[[-4.63 -1.13  1.39 -1.43 -0.74 -0.09  1.93  6.62  1.88  0.90]
 [ 0.44  0.23 -4.21  1.51 -2.62  0.46  0.52 -0.96  1.06 -3.48]
 [ 3.14 -2.19  2.56 -5.50  3.18  0.08 -3.50 -1.21 -2.55  0.23]
 [-2.97  3.35 -4.07 -3.44 -3.69 -0.14  4.01 -1.61  3.49  1.28]
 [ 4.15 -0.79 -1.56 -3.93 -0.51  0.35 -3.52 -3.92 -1.37 -0.77]] 0.23

[[-0.89 -4.95  0.35  5.12 -0.17 -0.31  1.53 -3.97  2.14 -3.71  2.04  0.58
   5.84]
 [-1.97 -4.45 -0.31  3.64 -0.55  0.90  3.46 -5.62  1.61 -4.43 -0.07  2.30
   4.80]
 [-1.51 -1.61  1.15  2.61 -0.86  1.74  0.46 -2.99 -0.47 -2.64  0.22 -0.31
   1.56]
 [-1.86 -4.41 -0.56  3.34 -0.44  0.69  3.64 -5.47  1.77 -4.25 -0.19  2.54
   4.76]
 [ 1.11 -3.87  1.71  6.03  0.36 -1.86 -2.63  0.15  1.92 -1.30  4.96 -2.95
   5.32]
 [ 2.81  2.60  1.38 -0.41  0.81 -2.06 -5.36  6.24 -0.66  4.08  3.02 -4.29
  -2.13]] 4.76

[[-2.24  0.69  4.80  0.03  1.13 -3.18 -3.41 -0.08  1.68 -0.09 -0.71  0.31
  -0.03 -3.59 -0.57]
 [ 2.91 -0.15 -0.33  2.84 -1.81 -0.02 -1.26 -0.61 -2.10 -0.57  2.17  3.39
   2.56 -1.28  1.64]
 [-0.63  0.12  2.51  2.91  0.24 -3.38 -3.96 -0.87 -0.01  0.01 -1.23  1.02
   1.47 -2.87  0.52]
 [-0.99  2.40 -1.08 -3.47 -1.23  3.04  4.76  5.89 -4.72 -2.15 -1.11 -5.84
  -1.01 -0.08 -6.66]
 [-0.07 -4.81 -5.96 -3.22 -2.56  1.99  4.27 -4.70  0.13 -2.61  3.47 -2.72
  -3.37  0.29  3.60]
 [ 1.74 -0.94 -2.34  0.11 -2.11  1.12  2.13 -2.32 -4.49 -0.88  1.33  2.20
   2.09 -0.40  2.63]
 [ 0.39  0.04  2.64 -1.27 -2.44 -0.85  0.50  0.22 -5.38 -1.79 -0.23  3.61
   3.12 -4.09  1.37]
 [ 3.15  3.61  4.45 -0.14 -2.12  2.56  2.40  2.77 -5.63 -1.28  2.99  6.51
   3.16 -3.87 -0.16]
 [ 1.17 -0.16 -1.63  1.18 -3.23  1.04  0.44  2.54 -0.92 -2.59  1.13 -0.47
   2.38  1.78 -0.34]
 [-0.62  1.34  5.00  1.11  3.25 -3.06 -4.65 -2.14  0.95  3.23 -2.62 -1.33
  -2.22 -2.86 -3.34]
 [-0.98 -1.24 -1.80  2.58  2.72 -2.22 -5.23 -0.92  0.72  3.39 -5.01 -1.18
   1.50  4.18  0.05]] -0.34

[[-4.58  4.97  5.06  0.62  0.81  4.86  1.54  1.72 -4.02 -4.60]
 [ 1.94 -3.71 -1.74  0.41 -1.88 -1.43  2.72 -2.05 -0.53  2.97]
 [ 1.22 -0.44 -4.89  0.10 -1.31 -4.63  2.98 -3.45  1.38  1.35]
 [ 0.16  1.47  0.84  0.32 -0.87  0.82  2.73 -2.20 -2.21  0.62]
 [-3.38 -5.78 -5.55 -1.10  1.32 -5.43  2.23  3.61  5.33 -4.90]
 [-3.81  1.65  2.10  0.68  0.62  2.16  1.91  1.18 -2.07 -4.13]
 [-3.27  1.17 -4.60 -0.05  0.54 -4.44  1.80  0.08  2.97 -3.84]
 [-0.93 -4.38 -1.64  0.13 -0.04 -1.41  2.91 -0.53  0.31 -1.47]
 [-3.33  4.39 -2.62  0.23  0.65 -2.57  2.32 -2.11  0.23 -4.30]
 [ 2.58  1.77 -4.63 -0.65 -2.06 -4.64  2.89  3.19  3.07  2.92]] -1.47

[[-3.60 -2.60 -0.32 -0.23 -2.46 -0.37 -1.79  2.01  0.49 -0.47  0.17 -0.89]
 [-0.89  4.31 -0.01 -0.96  3.87  0.43  3.46 -2.81  2.92 -1.76  4.17 -2.45]
 [ 0.95  3.72  0.76  1.76  3.67 -0.52 -2.19 -3.37 -4.37  2.59 -6.43  3.61]
 [ 1.79  2.37 -0.23 -0.13  2.47  0.21 -4.31 -0.61  2.55 -1.34  1.66 -1.71]
 [-1.81 -1.01  1.09 -1.17 -0.61  0.63 -3.64 -3.02  2.43 -1.43  3.42 -2.24]
 [-0.68 -1.56 -0.16  0.58 -1.71  1.17 -3.74 -1.04 -1.78  1.03 -1.20  1.86]
 [-0.76  1.36  0.13 -1.03  1.79  0.54 -1.69 -2.54  0.10 -1.13  2.11 -1.95]
 [-2.95 -1.42 -0.81  1.11 -1.41  0.58  1.04  2.88 -0.57  0.18  0.48  0.15]
 [ 5.21 -1.88 -0.17  0.03 -2.28 -0.12  0.59  1.17  0.18 -0.31  1.44 -0.60]
 [ 0.69  1.85 -0.12  0.07  2.06 -0.17  1.39  0.38  0.06  0.40  0.23  1.02]
 [-2.50  0.19 -0.18  0.66  0.57 -0.02  0.68  0.41 -1.49  1.69 -2.85  2.27]
 [ 1.70 -0.49 -1.06 -0.55 -0.03  0.86  2.60  0.32 -1.59 -0.34 -0.89
  -0.50]] 1.02
